Each row below holds a small network's activations on one input, seen along a few directions.
In each table, some parts of the input vary, and every possible input appears once, in random order.
A made-up example of a description, with smaller parts first: one of 8 places around a ring, together with either a single point or one of 11 places along a line or (one of 2 separate values, together with one of 6 places along a line).
Shared parts are said once, and a part with two or three values counts as separate values.
(in the rows, 128 means zero)

Other details of the inputs shift rows strongly along two fixed directions, in all tables alike. That doesn't count.

Table:
r1: [ 97  89 148 117 140 127 131 107 132 132  82]
r2: [163 101  81 149 132 115 103 188 196  49  82]
r3: [165 132  89 167 130 111  88 165 166  60 103]
r4: [ 90 145 167 110 139 121 131  68  82 151 142]
r5: [165 201 106 153 133  96  96 106 105  83 174]
r6: [ 93 112 152 123 140 117 135  71 100 135 117]
r7: [ 91 150 167 114 143 112 140  45  70 151 152]
r8: [160 208 106 147 131 105  89 114 104  89 179]
r9: [111 142 162 120 120 157 175  84  95 179 170]
r10: [105 121 161 115 109 148 162 105 119 176 152]
r11: [168 150  96 155 108 126  97 195 170  90 120]
r12: [ 95  56 136  98 112 157 146 153 173 166  69]
r13: [105  90 153 117 108 156 158 135 148 168 118]
r14: [111  39 143 118 119 185 168 170 186 161  56]
r15: [161 193 100 145 134  90 112 103 110  70 186]
r16: [105 118 152 109 109 149 160 102 120 177 151]
r17: [159 193  93 142 134  92 111 100 110  72 188]
r18: [164  74  67 153 129 128  85 199 210  57  44]
r19: [ 96  28 130 103 139 145 128 143 178 128  20]
r20: [ 93  43 132 112 138 137 130 119 156 127  45]
r21: [ 97  81 136 106 140 131 130 102 134 136  78]
r22: [185 174 110 168 163  92 124 168  90 117 189]
r23: [116 118 152 117 171 110 164 103  57 184 165]
r24: [180 199 103 160 112 143 131 140 126 115 198]
r25: [ 87 122 149  98 128 136 127  96  98 153 117]
r26: [168 180 103 153 109 118 100 167 142  97 153]
r27: [ 93 130 155 119 140 112 137  51  80 140 140]
r28: [191 123  94 165 162 106 118 211 137 106 131]
r29: [172 148  86 146 104 131 103 190 180 101 131]
r30: [183 146  86 158 110 157 125 187 175 104 139]
r31: [ 98 126 156 106 117 133 143 102 105 165 131]
r32: [ 84 158 163 100 129 127 133  63  64 162 157]
r33: [ 87 142 160 106 143 106 156  42  76 137 163]
r34: [ 99 149 160 108 110 141 165  71  88 187 188]
r35: [163 179  99 145 119 118  85 160 132  84 141]
r36: [111  94 153 126 119 171 170 133 143 166 115]
r37: [107 119 157 111 108 147 161 103 118 176 152]
r38: [165 175  92 146 129 113  83 147 137  80 141]
r39: [ 92  41 128  97 141 134 145 123 164 118  54]
r40: [165 199  98 146 109 115 101 142 121 105 179]
r41: [169 199 105 149 105 115 110 146 131 112 188]
r42: [ 97  62 147 106 113 154 147 155 171 164  72]
r43: [118 119 155 119 171 110 164 103  57 183 165]
r44: [164 150  95 149 119 126  82 190 161  77 106]
r45: [ 94  36 139 101 136 149 123 154 174 132  24]
r46: [163 211 106 146 110 112 103 130 109 108 192]
r47: [ 88 145 168 112 139 121 132  70  82 151 142]
r48: [120   8 136 114 169 137 157 193 151 164  43]
r49: [158 121  93 147 118 134  82 210 183  75  77]
r50: [ 90 157 172 111 115 129 157  75  86 183 178]
Description of these inputs: one of 5 places along a line, together with either a single point or one of 9 places along a line.
Question: The inputs of r8 and r47 match in every part but the place on the line of 5. If r19 is changed in the same way as r8 into r47, which row does it become?
Answer: r1
Question: A walk changes only the place on the line of 9. It starts at r9 and steps to r37. List the rest of the walk in order.
Answer: r41, r31, r35, r45, r5, r27, r15
Question: Which other rows does r38 become when the place on the line of 9 takes its other values? List them by row number.
Answer: r12, r17, r18, r21, r25, r30, r34, r40
Question: Which other rows agree with r42 in the place on the line of 5? List them by row number.
Answer: r4, r6, r7, r10, r14, r26, r28, r33, r44
Question: A walk changes only the place on the line of 5. It starts at r22 and steps to r28. List the rest of the walk in order.
Answer: r48, r43, r23

Table:
r51: [ 48  97 194  85 141 156 179  24  68 192 124]
r52: [134  46 105 130 128 164 120 180 210 100  25]
r53: [146 158 126 152 126 122 121 115 127  97 145]
r54: [138 167 133 143 127 111 105 145 116 118 145]
r55: [147 160 125 144 113 123 136 144 136 127 168]
r56: [146 160 116 151 124 131 119 112 125 101 144]
r57: [127  52 112 124 123 154 105 208 192 121  23]
r58: [141 159 104 123 124 110 109 116 127 106 150]
r59: [154 162 113 135 112 138 131 136 134 132 166]
r60: [157 150 120 147 157 107 116 152  95 125 148]
r61: [ 46  91 200  85 136 141 155  63  73 209 109]
r62: [142 169 120 131 128 129 102 143 109 121 143]
r63: [144 170 120 134 127 126 100 138 114 124 142]
r64: [144 158 121 153 126 128 116 113 127 101 146]
r65: [ 74  68 172  96 118 157 173 101 127 195 107]
r66: [ 40  93 183  62 137 133 171  29  67 196 129]
r67: [137 154 109 130 121 104 108 119 127 104 152]
r68: [140  33  78 121 117 140 103 217 230  85  14]
r69: [ 93  56 152 121 133 148 147 129 163 132  58]
r70: [151 158 124 142 110 126 134 141 134 126 167]
r71: [126 170 147 132 126 113 114 116  93 135 156]
r72: [135 156 116 132 125  96 114 124 129 100 152]
r73: [151 163 113 133 113 141 132 142 129 129 168]
r74: [139 154 114 129 121  99 113 121 128 100 151]
r75: [161 142 114 158 159 115 133 123 109 104 150]
r76: [151 161 114 140 108 135 133 138 131 131 166]
r77: [119  38 135 116 148 147 170 166 152 166  81]
r78: [154 138 103 136 155  91 125 130 108 107 156]
Question: What do these inputs look like to the network?
Answer: one of 4 separate values, together with either a single point or one of 6 places along a line
Question: The inputs of r59 and r52 match in every part but the choice among 4 separate values. If r76 is changed in the same way as r59 into r52, which row does it become?
Answer: r56

Table:
r79: [153 167 121 155 126 138 100 151 145  92 119]
r80: [110 224 147 124 127  85 102  53  55 121 215]
r81: [168 120  97 163 107 150 126 204 188 102 127]
r82: [ 76  27 186 117 106 158 182 123 160 202  79]
r83: [ 68  29 149  70 139 142 143  93 148 170  59]
r84: [168 110  77 155 136 126 121 171 168  62 101]
r85: [171 121 102 151  97 108 125 197 198 102 119]
r86: [184 122  89 152 132 149 110 178 172  85  99]
r87: [ 63  37 165  77 121 149 188 127 154 185  74]
r88: [ 45  68 199  88 137 140 144  68  92 158  62]
r89: [179 124  84 147 107 157  98 190 181 113 113]
r90: [154 144 111 126 100 124  86 206 174  87  95]
r91: [158 139 118 150  98 151  83 208 171  95 101]
r92: [133 151  94 140 125 102  84 146 146  89 126]
r93: [136 218 130 112 119 105 152  72  56 149 241]
r94: [173 123  90 157 136 152 131 185 182  79 111]
r95: [120 218 131 120 134  90 108  42  65 130 221]
r96: [145 129 109 132 119 112  69 185 173  63  93]
r97: [113 223 136 147 134  93 115  38  41 121 201]
r98: [ 64  25 165 103 144 144 181  95 138 153  57]
r99: [142 204 148 152 178  72 129  73   9 143 213]
r100: [160 142 122 152 123 147  88 190 174  72  86]
r101: [150 194 118 116 114 108 130  99  82 139 197]
r102: [148 215 161 152 178  98 139  86  23 161 224]
r103: [163 107  74 132 131 117 106 180 177  72 116]
r104: [104 122 177 123 157 126 154 116  51 212 161]
r105: [170 124 101 165 132 146 131 186 190  80 113]
r106: [ 95  90 160 119 124 100 151  91 137 146 133]
r107: [178 120  94 138 149 103 106 234 147 119 106]
r108: [162 131 105 143 169  82  96 181 116 109 138]
r109: [119 238 149 119 109  98 119  74  56 146 217]
r110: [ 93 128 160 113 122 155 176  84  85 184 175]
r111: [ 83 124 142  99 113 127 136 114 118 168 111]
r112: [129 208 135 151 132 126 119  86  87 126 178]
r113: [138 194 119 118 118 112 151 105  92 134 210]
r114: [ 69  58 178  89 149 171 192  74 108 186  96]
r115: [ 72  49 167  94 143 175 156  98 149 178  48]
r116: [176 116  83 151 110 157 119 203 174 104 124]
r117: [ 70  45 162  92 118 179 151 117 146 201  62]
r118: [ 70  23 151  72 139 139 150 100 136 164  60]
r119: [143 178 117 139 140 108 138  71  70 106 190]
r120: [158 136 104 156 100 149  88 202 173 103 101]
r121: [179 120 115 179 119 129 128 179 199  89 111]
r122: [153 188 126 138 112 135 128 100  78 148 204]
r123: [ 69  50 166  88 145 141 167  56  90 170  76]
r124: [ 67  55 164  86 145 145 159  49 102 175  74]
r125: [164 135 115 175 121  95 124 132 152  83 135]
r126: [173 155 101 146 133 145 111 138 152 103 131]
r127: [146 154 109 154 126 113  89 137 131  75 108]
r128: [164 137  80 128 109 128  95 190 186 104 101]
r129: [ 59  23 151  76 143 141 171 105 145 160  73]
r130: [174 129  77 124 109 130 101 188 184 105 106]
r131: [127 220 133 139 139 100 117  29  48 124 206]
r132: [ 46  73 178  97 116 166 157  93 107 212  88]
r133: [147 138 100 140 129 103 119 148 158  82 153]
Question: The inputs of r89 and r83 match in every part but one. If r104 is changed in the same way as r89 into r83, which row does it become?
Answer: r108
Question: The inputs of r114 and r119 match in every part but one. If r115 is changed in the same way as r114 into r119, which row does it become?
Answer: r131
Question: What do these inputs look like to the network?
Answer: one of 5 places around a ring, together with either a single point or one of 10 places along a line
Question: A walk changes only the place on the ring of 5. It starts at r80 and steps to r127. List the rest of the walk in order.
Answer: r79, r120, r109
Question: Which other rows agree with r111 in the place on the ring of 5? List them by row number.
Answer: r85, r87, r90, r93, r101, r107, r109, r113, r128, r130

Table:
r134: [ 87  68 143 104 139 136 129 111 128 148  76]
r135: [115 147 147 130 115 127 129 114 110 151 157]
r136: [158 144  94 139 126 108 102 168 139 111 133]
r137: [152 150 111 151 121 124  99 155 165  88 116]
r138: [118 148 145 113 127 119 135 118 101 142 156]
r139: [115 148 131 121 120 141 127  91 110 133 149]
r140: [107  43 138 103 147 133 149 136 152 148  67]
r141: [109  39 133 101 130 160 158 145 176 148  61]
r142: [126 138 124 123 123 131 152  98 114 142 159]
r143: [121 143 131 111 120 136 129  97 123 130 139]
r144: [121 151 136 128 123 143 129  92 103 134 140]
r145: [158 127  99 151 125 130  98 178 159  74  93]
r146: [153 120  90 146 105 123  97 176 191  80  92]
r147: [111 150 143 121 138 123 129 102 106 122 137]
r148: [124 141 147 137 135 123 145 104 120 138 150]
r149: [120 138 136 131 120 115 147  98 118 138 158]
r150: [161 133  94 135 132 113  92 160 158  85 108]
r151: [157 135  82 137 109 135 104 162 173  88 111]
r152: [159 141 100 145 131 117  97 171 136 110 133]
r153: [ 88  72 151 105 112 139 147 134 149 167  85]
r154: [129 137 137 130 155 114 139 103 100 140 148]
r155: [121 141 136 129 140 119 117  97  93 131 129]
r156: [115 142 143 120 116 121 125  98 128 126 135]
r157: [120 138 143 138 124 124 142  98 112 138 162]
r158: [160 175 112 141 124 136 115 152 132 121 157]
r159: [162 142 114 158 113 131 104 180 156 108 118]
r160: [ 98  70 160 125 130 145 158 114 135 158  88]
r161: [ 96  42 146 103 138 154 142 179 170 149  40]
r162: [118 143 134 124 132 112 151  97  97 134 166]
r163: [ 87  81 161 116 122 146 138 106 135 149  75]
r164: [125 132 126 125 141 107 141 100 101 140 153]
r165: [125 144 139 113 136 112 126 113  98 150 151]
r166: [108 144 138 122 128 124 126  99 101 122 146]
r167: [120 133 137 130 136 123 145 107 101 130 158]
r168: [164 160 104 133 114 133 113 159 145 116 149]
r169: [154 133  95 138 116 119 109 188 157  98 121]
r170: [101  45 147 118 141 149 157 144 144 143  62]
r171: [158 171 114 143 142 110 104 149 115 119 154]
r172: [118 154 154 129 125 126 132 116 113 152 151]
r173: [123 139 143 129 146 121 148 110 106 131 151]
r174: [ 96  72 147 111 148 131 151 105 114 160 105]
r175: [111  34 134 118 132 170 156 153 169 148  47]
r176: [120 147 148 129 130 127 134 121  90 144 147]
r177: [126 143 142 130 139 120 124 116  87 152 142]
r178: [107 149 133 116 123 114 131  94 101 124 148]
r179: [161 140 109 142 109 122 105 179 170 106 124]
r180: [152 123  97 152 110 131  93 173 182  80  99]
r181: [120 152 130 115 113 133 139 109 107 156 160]
r182: [166 136  93 151 123 139 121 157 154 100 142]
r183: [117 148 138 122 147 115 119  95 100 132 135]
r184: [112 150 142 112 129 117 129  94 104 122 147]
r185: [129 145 136 129 138 138 150 101 112 143 156]
r186: [164 167 110 149 117 140 113 156 127 120 148]
r187: [132 133 136 138 148 117 138 102  90 140 145]
r188: [160 147  98 142 113 142 108 171 150 113 139]
r189: [ 86  74 139  97 135 126 135 105 128 150  80]
r190: [167 127 103 150 119 120 118 168 176  92 124]
r191: [125 137 140 120 137 116 148 105 106 129 158]
r192: [114 142 141 123 127 126 132 122  99 142 154]
r193: [155 173 105 142 126 134 107 133 140  98 143]
Question: What do these inputs look like to the network?
Answer: one of 3 separate values, together with one of 4 places along a line, together with one of 5 places around a ring
Question: The inputs of r160 and r149 match in every part but the place on the ring of 5. If r155 is changed in the same way as r160 into r149, which row does it become?
Answer: r189
Question: Which other rows does r183 become when the choice among 3 separate values takes its other values? List them by row number.
Answer: r154, r171
Question: Which other rows does r193 become when the choice among 3 separate values takes its other values? List them by row number.
Answer: r158, r185
Question: A walk changes only the place on the line of 4. It starts at r142 and steps to r149. List the rest of the walk in order.
Answer: r162, r164

Table:
r194: [157 173 103 144 122 109 103 134 132  89 151]
r195: [154 155 111 148 123 120 120 134 132 107 153]
r196: [ 98  79 147 108 136 135 137 130 126 155  89]
r197: [147 165 113 142 116 129 114 131 134 105 152]
r198: [123  58 112 125 134 136 107 180 185  96  37]
r199: [108  55 125 109 133 140 121 151 174 119  43]
r200: [100  78 144 111 129 144 152 127 139 158  99]
r201: [ 89 128 172 103 134 128 166  70  76 182 161]
r202: [166 171 108 150 130 118 110 152 127 110 159]
r203: [ 86 126 165 104 147 122 159  59  71 173 154]
r204: [ 96  77 143 109 142 132 139 123 125 147  86]
r205: [154 161 110 143 119 130 124 142 130 116 160]
r206: [157 164 117 144 111 139 124 157 136 127 158]
r207: [154 156 109 143 131 116 124 138 125 109 157]
r208: [157 160 115 142 113 134 124 152 134 122 160]
r209: [148 159 112 143 136 112 107 125 126  93 145]
r210: [151 122 107 143 131 122 121 151 150 100 116]
r211: [145 170 111 137 110 127 108 128 134 107 149]
r212: [ 76 142 176 104 130 126 158  43  71 174 166]
r213: [ 88 134 176 107 125 139 166  77  82 194 162]
r214: [150 157 111 147 135 108 107 129 117  97 142]
r215: [145 167 111 139 115 118 107 127 133 106 150]
r216: [135  57 109 129 119 156 128 187 197 114  51]
r217: [104  83 150 110 130 146 154 136 136 165  97]
r218: [156 159 115 144 117 126 123 148 131 122 163]
r219: [156 158 113 142 132 116 116 140 122 114 157]
r220: [ 87 125 168 107 146 121 157  50  71 166 149]
r221: [ 95  79 146 109 134 136 144 115 138 140  87]
r222: [113  57 131 117 133 147 127 177 166 142  50]
r223: [142 164 112 136 128 107  94 126 121  92 136]
Question: What do these inputs look like to the network?
Answer: one of 5 places along a line, together with one of 6 places along a line
Question: A walk changes only the place on the line of 6. It starts at r199 and steps to r209. List the rest of the walk in order.
Answer: r220, r203, r219, r202
Question: A walk changes only the place on the line of 5. It starts at r222 and steps to r202. List the rest of the walk in order.
Answer: r217, r213, r206
Question: Which other rows does r203 become when the place on the line of 5 takes its other values? List them by row number.
Answer: r200, r204, r205, r207
